A small network was shown many inputs. Here are its activations along a few directions, one row for each input.
Each table varies a few parts of the input and shows all the possible inputs, shuffled.
A made-up example of a description, with smaller parts first: line(4) and (point or (values(2) and ring(5)) or line(11)).
Shared parts are said once, and a part with two or three values counts as separate values.
In the rows, 128 means zero.

Other details of the inputs vary at random and push rows far along three fixed directions, the same in every table; ignore that.

Rows:
r1: [165  94 136 115 137 141 109 147 164 156 153 119 148]
r2: [102 167 115 155 124 147 138 122 129 109 127 136 114]
r3: [114  50 115  91 139 189 128 143 208 122 131 110 196]
r4: [212  89 167  68 144  96  95 159 125 178 153 152 137]
r5: [140 186 128 181 133 136 133 127 130 129 157 147  98]
r6: [153 191 134 190 127 127 130 122 122 120 160 151  88]
r7: [160 108 132 131 130 138 110 141 158 136 146 127 140]
r8: [ 85 121  99 158 119 216 157 125 201  73 142 132 175]
r9: [129 136 114 116 140 168 152 143 147  94 145 154 156]
r10: [158  56 129  84 129 133 105 141 168 152 123 102 175]
r11: [138 130 132 145 131 136 127 126 141 121 140 132 123]
r12: [ 75 169 132 148 128 111 148 101  75 106  95 131  95]
r13: [210 108 148  82 143 104 109 164 118 160 160 140 136]
r14: [ 83 136  89 154 123 192 155 119 192  83 137 130 164]
r15: [152 105 150  94 131  58 103 121  73 167  94 110 107]
r16: [196  48 147  69 133 103  82 155 146 180 139 105 145]
r17: [156  83 132 102 130 123 117 137 154 155 132 110 151]
r18: [169 204 129 160 135 128 143 142 103 116 169 171 101]
r19: [188 161 141 154 131 101 104 139 122 153 161 141  85]
r20: [138 170 129 175 129 129 135 125 124 124 151 146  97]
r21: [148 166 122 169 131 132 134 122 144 129 150 140 110]
r22: [ 99 114 116 134 118 161 140 130 154 102 121 123 153]
r23: [159 121 129 133 133 122 120 129 145 148 141 126 129]
r24: [155 154 131 155 132 113 116 132 127 137 158 138 100]
r25: [ 81 138  96 160 119 191 153 126 176  83 145 134 154]
r26: [ 72 169 127 148 126 113 145 107  80 106  91 131 101]
r27: [176 183 130 170 124 102 116 132 125 150 167 137  92]
r28: [180 133 138 133 133 118 101 149 146 162 169 125 121]
r29: [155 189 134 189 124 121 133 130 121 131 165 149  85]
r30: [ 72 150 128 137 124 115 151 111  83 116  96 124 108]
r31: [ 98 170 139 149 128  99 137 106  69 121 104 132  88]
r32: [170 186 127 173 129 104 117 126 122 145 163 142  90]
r33: [126  50 126  79 129 162 113 148 182 135 120 100 190]
r34: [ 77 146 121 134 120 114 143 109  84 106  93 129 101]
r35: [119  85 116 101 126 168 122 141 175 125 128 112 168]
r36: [ 81  75 130  43 139 106 148 126  64 111  69 125 153]
r37: [132 109 124 124 131 131 119 134 141 131 140 124 133]
r38: [151  76 132  92 125 121 110 138 150 149 118 104 160]
r39: [117 132 123 143 125 166 136 130 162 111 140 125 148]
r40: [102 109 135  99 128  80 126 109  78 136  75 111 118]
r41: [ 88  87 137  91 128  95 127 115  83 126  74 110 126]
r42: [152 165 132 149 124 122 118 137 126 141 148 132 103]
r43: [ 41 148  94 146 115 157 166 101 125  81  98 124 140]
r44: [ 39  73 113  85 119 133 150 114 108 100  75 103 156]
r45: [ 93 126 134 115 120  93 140 104  78 125  84 112 116]
r46: [135  87 163  49 132  72 120 133  57 158  93 140 128]
r47: [ 62 139 114 119 114 109 150 100  79 108  72 117 114]
r48: [120 124 122 133 123 139 135 117 140 119 121 121 141]
r49: [195 139 136 134 124 106 103 142 142 163 156 125 112]
r50: [128 169 119 170 124 144 140 113 141 110 139 138 119]
r51: [171 102 131 118 124 137 108 150 164 146 154 121 138]
r52: [ 99 112 115 135 120 162 138 128 153 103 121 124 153]
r53: [113  88 141  79 139  82 110 124  85 154  96 106 121]
r54: [116 165 105 179 124 183 151 117 184  90 150 140 143]
r55: [127  84 156  84 127  68 114 120  67 153  90 105 112]
r56: [175 108 125 117 131 133 107 140 170 149 146 121 140]
r57: [ 37  79 112  82 128 137 144 112 109 104  72 104 157]
r58: [ 76 183 129 157 120 105 145 106  64 111  94 132  92]
r59: [120  81 125 106 130 168 125 134 173 123 129 112 173]
r60: [102 126 148  84 129  96 142 122  61 126  93 155 121]
r61: [107 129 127 112 123  92 129 111  85 133  89 118 107]
r62: [107 160 138 151 130  89 139 110  71 127 110 137  79]
r63: [137 190 123 177 127 134 127 130 129 128 163 143 101]
r64: [186 167 146 157 134 103 101 139 119 158 158 138  96]
r65: [ 86 134 107 128 119 219 171 139 191  72 145 166 188]
r66: [125 135 108 156 124 173 143 127 180 113 148 131 152]
r67: [158 133 132 151 129 134 122 137 145 139 158 135 120]
r68: [211 105 149 104 141 102  81 154 147 182 159 120 118]
Each input here is: line(4) and (values(2) or (values(3) and ring(5))).
Q: The inputs of r8 and r6 match in every part but the line(4) part. If r63 is changed in the same way as r8 into r6, which row does it become?
A: r57
Q: The inputs of r23 and r66 match in every part but the line(4) part. If r50 is changed in the same way as r23 into r66, which row does it become?
A: r48
Q: Change only the values(2) part in r65. List by row number the other rows that result.
A: r13
Q: Change only the values(2) part in r60. List by row number the other rows that result.
A: r36
Q: Change only the line(4) part in r14. List by row number the other rows that result.
A: r27, r32, r43
Q: A walk changes only the ring(5) part. It starts at r33 and steps to r42. List the rest of the walk in order.
A: r28, r30, r39
Q: Change only the values(3) part in r30. List by row number the other rows that result.
A: r17, r29

Rows:
r69: [123 109 134 119 129  95 120 120 105 152 109 105 114]
r70: [104 122 132 123 128 137 141 125 122 113 119 136 133]
r71: [135 114 134 100 134  97 127 125  93 136 111 128 124]
r72: [104 126 111 148 124 158 134 121 161 110 122 118 136]
r73: [235 113 136 118 135 136  93 167 186 168 193 135 144]
r74: [145 239 137 199 129 110 134 126  91 126 162 166  64]
r75: [ 97 123 112 147 118 147 133 119 150 113 120 117 140]
r76: [126 121 135 122 129 138 128 132 128 128 130 134 134]
r77: [130 120 138  97 131  98 123 128  97 142 106 125 126]
r78: [103 126 117 130 133 155 143 128 137 103 131 139 141]
r79: [113 131 118 133 124 158 149 126 151 102 127 139 150]
r80: [124 111 133 114 127  93 114 114 107 148 109 106 114]
r81: [125 113 139 100 130 101 121 133  93 140 117 125 116]
r82: [143 117 128 138 127 135 115 131 152 133 137 111 135]
r83: [112 134 117 132 123 162 145 126 149 106 127 137 151]
Q: What do these inputs look like to the network?
A: values(5) or (values(2) and ring(5))
